A small network was shown many inputs. Here are its activations along a few directions, one row for each input.
Each table varies a few parts of the input and shows all the possible inputs, shuffled.
Descriptions start from the smaller parts, as in this example, which fits no table here: values(2) and (point or line(9) or (line(4) and ring(5))).
Shared parts are said once, and a part with two or three values counts as separate values.

Other details of the inputs vary at random and push rows far along two fixed directions, the same in every table; ignore that.

Table:
r1: [ 24 -30   2   2  -6 -10  -5   4 -16 -15 -18   4   8   1  -7  -2]
r2: [-42  95  -2  -4 -18  34 -51   8  85  48  16  -1  61 -12  26   8]
r3: [-11  -7   1   7  -5  -1 -14  -2  -9 -25 -22   9   8  -4  -9  -3]
r4: [ 19 -24  -2  30  15   3  21  -2  -2  48  35 -43 -19  -2 -11  23]
r5: [ 25 -24 -14  30  15  -4  18  -3  -8  55  30 -47 -27  -7 -10  19]
r6: [ 12   7  15 -19  -4   5  -2   9  -7 -28 -18  21  -5  -1   0 -16]
r7: [-19  10  -5 -17  -3   5   2 -10  -7 -30 -17  17  -4   2   5  -8]
r8: [  2  -1   2 -11  -6 -11  -7   4  -1 -28 -14  25  20   0  10 -17]
r9: [ -8   9   6  -8  -1   7   0  -2 -11 -26 -11  11 -13   0  -9 -15]
r10: [-36  74 -10  -6 -10  15 -32   4  71  43  28   3  45  -7  30   0]
r11: [  8 -32 -14  28   5 -19  25 -10   1  45  43 -24 -13   6  -1  18]
r12: [ 13 -29 -16  17   7  -8  39 -14  -1  49  38 -30 -30  11   2  25]
r13: [ -1  -7  -4 -21   3  -8   4  -1 -15 -25 -19  13 -12  10   4  -6]
r14: [  2   4   8 -15   2   1  -4   7 -15 -25 -15  14 -13   6  -7 -13]
r15: [ 12  -8   3 -20  -2  -8  10  -1 -12 -25 -21  16  -6   7  11  -9]
r16: [  9 -12   8  -6   8  -1  -7  10 -28 -18 -20  -2  -5  -2 -13  -3]
r17: [ 10 -10   1  18   8   4  24  -8   8  43  37 -25 -25   5  -8  12]
r18: [-14 -11  10   9  -4   2  -7   0  -7 -29 -16  11  13   1 -11   5]
r19: [-21   0  -3  -3  -5  -9  -9  -6  -7 -30 -11  21   8  -4   3 -12]
r20: [ 16  -3  15 -14  -1   4  -8  12 -17 -27 -24   7   7 -10  -7  -7]
Each input here is: line(4) and ring(5).
Question: Changing only the line(4) part turns r14 into r17. The same change can be made to r2. Which row results?
Answer: r18
Question: Change only the line(4) part in r16. List by row number the other rows that result.
Answer: r4, r5, r20
Question: Change only the ring(5) part in r15. List by row number the other rows that result.
Answer: r1, r6, r8, r20

Table:
r21: [  6 -29 -15   5   1   2  21 -12 -16   8   3 -14 -28  17 -11  14]
r22: [ 13 -39  -1  16  14  -9   3  -1 -46 -26 -27 -10 -16  -9 -17  -1]
r23: [-25  -1  -8   7  -7 -13 -14  -4  -6 -27  -7  13  20  -8   3  -9]
r24: [ 36 -24 -13  11  -8 -13  37  -5   7  53  28 -22 -27  10  10  14]
r25: [ -8  -7  -7 -26  -7 -19  -2  -4 -22 -56 -33  46  -5   8   3 -33]
r26: [ 28  -7 -14  -1   3  -7  17  -3  -7  30   5 -22 -32   3  -1  -3]
r27: [ 24  -7 -14  13   2  -7  35   1  26  71  45 -34 -17  11  22  24]
r28: [ 10  -3  -4  40   0   5   6  -4  32  68  47 -36   0   5 -10  18]
r29: [ 28 -12 -18   7 -10   4   1   3  18  57  16 -29   2  -2   7  12]
r30: [-10 -13  22  -6   5   4  11  -8 -24 -58 -17  26  -5  -3 -11 -18]
r31: [ 16 -51 -17  -7  15 -35  23  -3 -40 -29 -10  17 -29  17   3 -14]
r32: [ 15 -63  -5   9   1 -10   8  -3 -43 -29 -30  -4 -18  10 -27   7]
r33: [-18  45   5 -42 -20  21 -18  -1  15 -41 -35  34  22   0  10 -16]
r34: [ 34 -50   9   2 -12 -20   8   2 -31 -21 -26  11 -11   3  -7  -3]
r35: [-11  47   9  -7  -1  17 -32  22  30  10   6   4  25 -12   9  -3]
r36: [  0 -62 -12  16  -4 -35   5  -4 -47 -29 -14   4 -18  17 -19  -8]
r37: [ 10   0 -15  -2   6   4  22  -9   7  48  31 -31  -6   4   7  25]
r38: [ 18 -13   5   1  11  -6  24   3   1  13  21  -9 -13  11   4  -5]
r39: [-10  19  13 -16   7   7  -4   4  -2  -5   9   5  -5  -6  -4  -1]
r40: [-31  43  14   0  -7  25  -7  -8  39   1  11  13  12   5   2  -8]
r41: [-10  34  10   1   4  12 -24  12  18  23  17  -4  20 -14  -2   8]
r42: [  2  12  -7 -22   0   9   6   3   5  -6  -6   2   2   7  12   2]
r43: [ 28 -51  -4  -7   6 -12   6  10 -36 -24 -26  -4  -7   6  -5   1]
r44: [ 14  22 -11   8  -4   8 -15   6  24  53   7 -27   6  -9   9   2]
r45: [-11  -2  26   2   1   5 -13  -1 -17 -67 -29  30  22 -10 -16 -16]
r46: [ 10 -34 -22  19   7 -32  10  -4  -8  43  32 -26  -1   4   1  11]
r47: [-10  18  18 -12   6   9   5  -5   9  -8  10  10  11   2   1  -7]
r48: [  8 -12   0  23   7   1  -2   8 -11  15  17 -18 -10 -15 -15   8]
r49: [-32  31  23  -9 -15  15 -25  -1  15 -59 -36  36  43 -18   5  -2]
r50: [-18  21   0  -3   1  12  -8  -8   0 -10 -14   0 -15   5  -4  -2]
r51: [ 19  -3   3   1  -6  -1 -14  16 -13  -2  -8   6  -5  -6 -13 -10]
r52: [-40  49  10  -9 -18  24 -10  -8  38  -9  -6  24  18   4  13   6]
r53: [ 21 -26  -6  14   6 -12  38  -9   0  52  37 -27 -20   8   8  28]
r54: [ 27 -40  -1 -11  18 -19  21   4 -50 -29 -24  -7 -39  11  -8  -9]
r55: [-11  26  11   1  -6   8 -11   0  33  19   7   1  35  -9  12  18]
r56: [-20  12  12 -16   6  10  -7  -6 -30 -67 -41  21  -7  -8  -5 -16]
r57: [ 22 -26   7  19  13  -9  12   1  -9  20  21 -15   3   2 -14   7]
r58: [  9 -24  -3  16  -1  -6  34 -12  -7  16  19 -14 -19   1   5  18]
r59: [ 15 -13 -14  10   6   3   6   0  10  52  23 -35  10  -4   2  27]
r60: [ 14 -10  -6   1  18  -6  17  -7 -16  26  12 -26 -25   2  -1  10]
r61: [-19  -9  21  -5 -13   1 -17  -2 -12 -66 -47  37  15   3 -14  -3]
r62: [ -1  15  10 -19   6   4  -2  13  -2 -16  -1   9 -11  -2   1 -11]
r63: [ 33 -62   8   4   4 -25  15   8 -39 -29 -24   5 -14   8  -4   3]
r64: [-12  25   0  19  -5  14 -21   9  25  31  18 -13   4  -4 -12  10]
r65: [-34  51   2  -8 -11  31 -29   0  37 -11 -13   7  47 -20  10   6]
r66: [-37  11  -5 -12   0  -3  -5 -11  -7 -47 -17  36   9  -4  10 -18]
r67: [-30  12  -1 -25   6 -10  -7  -9  -8 -41 -15  37  13   3   9 -15]
r68: [-41  66  15 -14  -5  32 -23   2  34 -11   7  15  16 -22   8  -6]
r69: [ 19 -60 -13   2   9 -41   5   5 -43 -33 -16  10 -12  11  -3 -13]
r70: [-16  25  -5 -16 -19  -9 -34   2  13 -29 -18  32  30  -3  12 -24]
r71: [  8  20  -8   8   9   6 -12  12  22  44   9 -29   8  -6  14   7]
r72: [  8  -3  12 -25  -5  -4  -1   8 -29 -48 -25  28 -21  -1 -16 -24]
r73: [ 27 -16   2   3  -2  -6  25  -2  -1  21  21 -10 -19   9  -3 -11]
r74: [ -7  66  11   0 -18  24 -34   5  59  24  17   8  45 -10  14 -10]
r75: [  0  22  -5  11  10   7 -10   3  17  50  14 -32  13 -10   5  15]
r76: [ -9  22 -10  23   0  12 -15   1  25  46  10 -30   1  -3  -3  13]
r77: [-10  17 -13   1  -1  19  11 -11  19  24  19 -17   2  -7  10  17]
r78: [-33  50   7  -6  -6  25 -19   1  33   8  13   6  -1  -2  -3  -2]
r79: [ -3 -48 -21  12   6 -24  22 -14 -30  -1   6   3 -35  21  -7  -3]
r80: [ -6  40  15   0  -2  16 -23  13  38   5   8   8  36  -5  14  -7]
Question: What do these inputs look like to the network?
Answer: values(2) and line(5) and (point or ring(5))
Question: Changing only the line(5) part turns r28 into r80. The same change can be made to r76. Which row results?
Answer: r71
Question: Changing only the line(5) part turns r56 into r26. The same change can be made to r30. Which row results?
Answer: r73
Question: Change only the line(5) part in r21. List by row number the other rows that result.
Answer: r33, r37, r42, r77
Question: Change only the values(2) part in r51. List by row number the other rows that result.
Answer: r72
Question: Change only the values(2) part in r30. List by row number the other rows that result.
Answer: r45

Table:
r81: [-33 -23   8  -1   0  -7   3 -15 -45 -68 -16  34 -11  -9 -26  -9]
r82: [-20  -4  -2  22   9  -4   0 -11  -9 -16  18   6  -2  -6 -11 -19]
r83: [  8  14   8  23  -6   4 -27  12  32  27  29  -8  41 -18  -3  -5]
r84: [ 42 -38 -13 -28  17 -19  33   0 -36  16   3 -13 -51  26  -3  -3]
r85: [ 10  -2  -1   1  -1 -12  15  -4  17   7  35  15   7   7  12 -19]
r86: [  6  27  15   9  14   1 -32  21  19  31   6 -16  29  -7   3   5]
r87: [-14  10  23   3 -25  15 -33  11  11 -24 -24  25  23  -3 -21   8]
r88: [-14  20  25   0 -10  16  -5 -10  15 -35 -34  18  24  -4   7   1]
r89: [-13 -38  -6  26  -2  -9  20 -16 -25   1  11  -7 -43  10 -28  14]
r90: [ -3  10  -2  26  -1  12  10 -12  37  33  34 -17  34 -11  14  12]
r91: [ 13   2  -5  17 -10  -1  20  -4  43  50  44  -6 -12  25  10  -2]
r92: [ 11  17  -1  -4  14 -13  18   5  30  61  42 -18  -5  16  25   7]
r93: [-39  18  27 -13 -25  29 -13 -14  12 -63 -42  42  31  -1  -5  15]
r94: [-16  26   0 -10 -15   1  14  -7  40  27  47  18  17  -1  19   8]
r95: [ 34  12  -8  12 -14  16 -13   7  22  63  10 -35 -10  -5 -11  10]
r96: [-24  57  15 -55   4  13 -13  19  13 -48 -27  39  12   8  26 -23]
r97: [ -8  18 -10  36   4   5   5 -11  26  57  36 -33 -23  -3  -2   6]
r98: [ 16 -20  -8  -2  21   6  21   5 -12  21   4 -35 -13  -1  11  26]
r99: [-39  57   2   5  18  11 -17   1  30  26  19 -14   9  -6  10   3]
r100: [-20 -15  -4  14  23  -8   0  -2 -19  -7  12  -7 -17  14 -19  -5]
r101: [ 30 -32   1 -27   2 -21  28   5 -41 -51 -11  28 -25  -1   9 -25]
r102: [  4   0  13  10   3  -1  14 -11   5  -4   0  -4  27 -19  12   6]
r103: [ 26  20 -11  -2   7  13 -18  17  14  68  13 -42   0  -3  -4  17]
r104: [  9 -12  24 -19  -9 -16  11  -1 -19 -57 -30  44 -13  16   2 -28]
r105: [ -6 -28   5   4   9   2  18  -7 -11  12   7 -18   1   9  -3  40]
r106: [-22 -19 -10  18  16  -5  15  -8 -14  38  37 -27 -30  10 -16  31]
r107: [  9 -60 -60  20 -10 -40  11 -17   0  39  -3 -25  14  12  29  22]
r108: [-13  41  18  15 -19  24 -45  16  44  -2  -8  13  41  -2  -9 -11]
r109: [-19  31  24  -6   4  12 -50  24  17 -26 -20  16  45   0  -9 -12]
r110: [ 33 -38  -6   2  -4   9  29 -15 -29  -2 -27 -20 -33   5 -14  12]
r111: [  9 -16   7  18  -9  -3 -10   9   3  21  22  -5  22 -17 -13  16]
r112: [ 37 -53  -5  13   3  -1  36  -4 -29  -3 -14 -24 -36   0  -4  17]
r113: [-36   9 -67  17 -14 -29 -22 -13  29  53  15 -15  13   3  29  -1]
r114: [  3 -14  -8  29  16 -17  19 -11 -17  22  29 -21 -20 -15  -5  -5]
r115: [  1  -3  13 -18  -2  11   8  -1 -26 -66 -40  20  14 -22   9  -9]
r116: [ 31 -26  19  22  -6 -11 -12  13 -14  -2 -18  -5  -4  -3 -19  -5]
r117: [ 53 -66   2  -5   4 -21   6  10 -73 -33 -33  -2 -24 -12 -33 -14]
r118: [ -1 -36  -5  -8  31 -15  10   6 -67 -45 -24  -4 -50   3 -18  -9]
r119: [ -9  30 -24  -3  19  15   1  -5  10  60  28 -43 -29   0  -3  13]
r120: [-10  15 -11  -9   2   8   0 -13 -25 -16  -6   2 -19 -14 -11 -19]
r121: [-23  27  23 -18  11  12 -11  -1   3 -42 -35  15  36  -3  14   6]
r122: [-18  42  11 -35 -10  31 -12 -13   7 -49 -39  21  35 -24  10  -9]
r123: [  5  13  13 -46 -18  10   3  -3 -17 -61 -50  46 -20  18  -3 -31]
r124: [-50  80   1 -11  -9  37 -31   0  36 -20 -12  16   4 -15   9 -14]
r125: [ -7  -3  14   1   1   2 -24  18  -1   8   2  -4  18   0 -17  21]
r126: [  4  11  13 -55 -11   0   2  -2 -31 -79 -43  54  -2  -1   3 -42]
r127: [-22   4   9  -1 -11  14   8 -16   8 -22   0  14  31 -15   4  22]
r128: [  5  30  14  -5 -15  20 -35  25  19 -13 -25   6  14 -16  -4  -8]
r129: [ 14 -75  -6  37  11 -20  26 -12 -52 -26  -1  -6 -56  22 -39 -11]
r130: [-22  -3  19 -36   2  -9   5   2 -17 -49 -16  44   0  25   0   0]
r131: [ 29 -90 -57  -1  -7 -74  27 -10 -39   8  -8   9 -25  35  23 -10]
r132: [  2   0 -16   8  -1  12   9 -14 -12  21   2 -23 -49   3 -20  -4]
r133: [ 19   9   0   0  14   3 -21  31   2  32   4 -28   1 -10   0   9]
r134: [ -9  60  15 -14 -12  20 -45  24  30 -15 -10  16  46 -37  12 -15]
r135: [ 12 -33 -15  13  17 -14  23  -4 -43  -8  11 -15 -43 -15 -11 -12]
r136: [ 24 -21   8  -5   6 -27  29  -5 -14  -8  17  16  -7   2  11 -18]
r137: [ 19  19 -11  -2  -9   5  24   7  38  56  35 -16 -26  10  23   2]
r138: [-29  35   6   3  10  25 -10  -1  45  21  11 -12  42   4  15  19]
r139: [ 15 -22  -3  -1  16 -18  22   5   3  26  33  -5 -15  30   5  -1]
r140: [ 14 -15 -57  26 -23 -38 -33  10  24  67   8 -25  31   4  22  10]
r141: [-15  54  -3 -25   4  37  -7  -3  33  30  -5 -21  22  -4  18  23]
r142: [-10 -11  17 -19 -18  -5  12  -7  -3 -44 -14  47 -12  21  -6  -3]
r143: [  6  32  16  13  -4   0 -31  12  27  17  13  -2  44 -28   6  -6]
r144: [  8 -35   8  23  -3   5  17 -14  -2 -15  -9  -4  -3  13 -10   7]
Question: What do these inputs look like to the network?
Answer: values(4) and (point or (values(3) and line(5)))
Question: Changing only the values(4) part turns r96 into r118. The same change can be made to r92. Which row results?
Answer: r99
Question: Changing only the values(4) part turns r125 into r130. The same change can be made to r103. Which row results?
Answer: r84
Question: Change only the values(4) part in r114. List by row number the other rows that result.
Answer: r102, r136, r143

Table:
r145: [-13  48  44 -24 -10  35 -31  12  12 -56 -41  32  39 -14  -6  -7]
r146: [ -3  47 -21  12  -2   9 -33  15  50  73  30 -33  28 -15  18  11]
r147: [-25  42 -30  16 -14   7 -30   0  58  67  27 -24  34  -8  22  17]
r148: [ 29   6 -21  -6   2 -11  14   6  20  60  35 -22 -11   7  21  -2]
r149: [ -4 -19  26   7   5   6   8  -2 -24 -41 -10  15 -12   1 -26  -3]
r150: [-46  61  18 -40  -6  26 -12  -6  10 -62 -25  46   1   0   6 -25]
r151: [ 52 -58  -4  -8  16 -12  48   0 -51   2  -2 -20 -61  13 -14   1]
r152: [-47  34  26 -12 -11  16 -21  -6  21 -64 -21  47  49  -6   7  -9]
r153: [ 26 -49  -9  24  -8 -24  12  -2  -6  17  10  -8   5   6  -2   8]
r154: [ 23 -19  -3  14  11   5   0   8 -23  23  -6 -37 -22  -6 -17  13]
r155: [  1 -25 -16  -2   8 -18  39 -16  -7  13  25  -2 -28  15  11   4]
r156: [-17 -10   6   7  10   6  -7  -4 -35 -36 -23   2 -22  -3 -26  -7]
r157: [ 24 -66 -14 -13   1 -40  26  -8 -53 -42 -27  24 -31  24   0 -17]
r158: [-26  -6  -5   7   4  -5  -6 -10 -13 -22  -9   6   7  -3  -5   4]
r159: [ 26  14   1  19  -5   0  -8  14  41  66  37 -26  24 -11  12  11]
Question: What do these inputs look like to the network?
Answer: values(3) and ring(5)
Question: Changing only the values(3) part turns r157 into r147. The same change can be made to r148. Which row results?
Answer: r146
Question: Change only the values(3) part in r150. List by row number the other rows that result.
Answer: r149, r156
Question: Start at r145 and move only the ring(5) part, one step at a time. The first step leads to r159. Which rows follow, in order?
Answer: r153, r152, r149
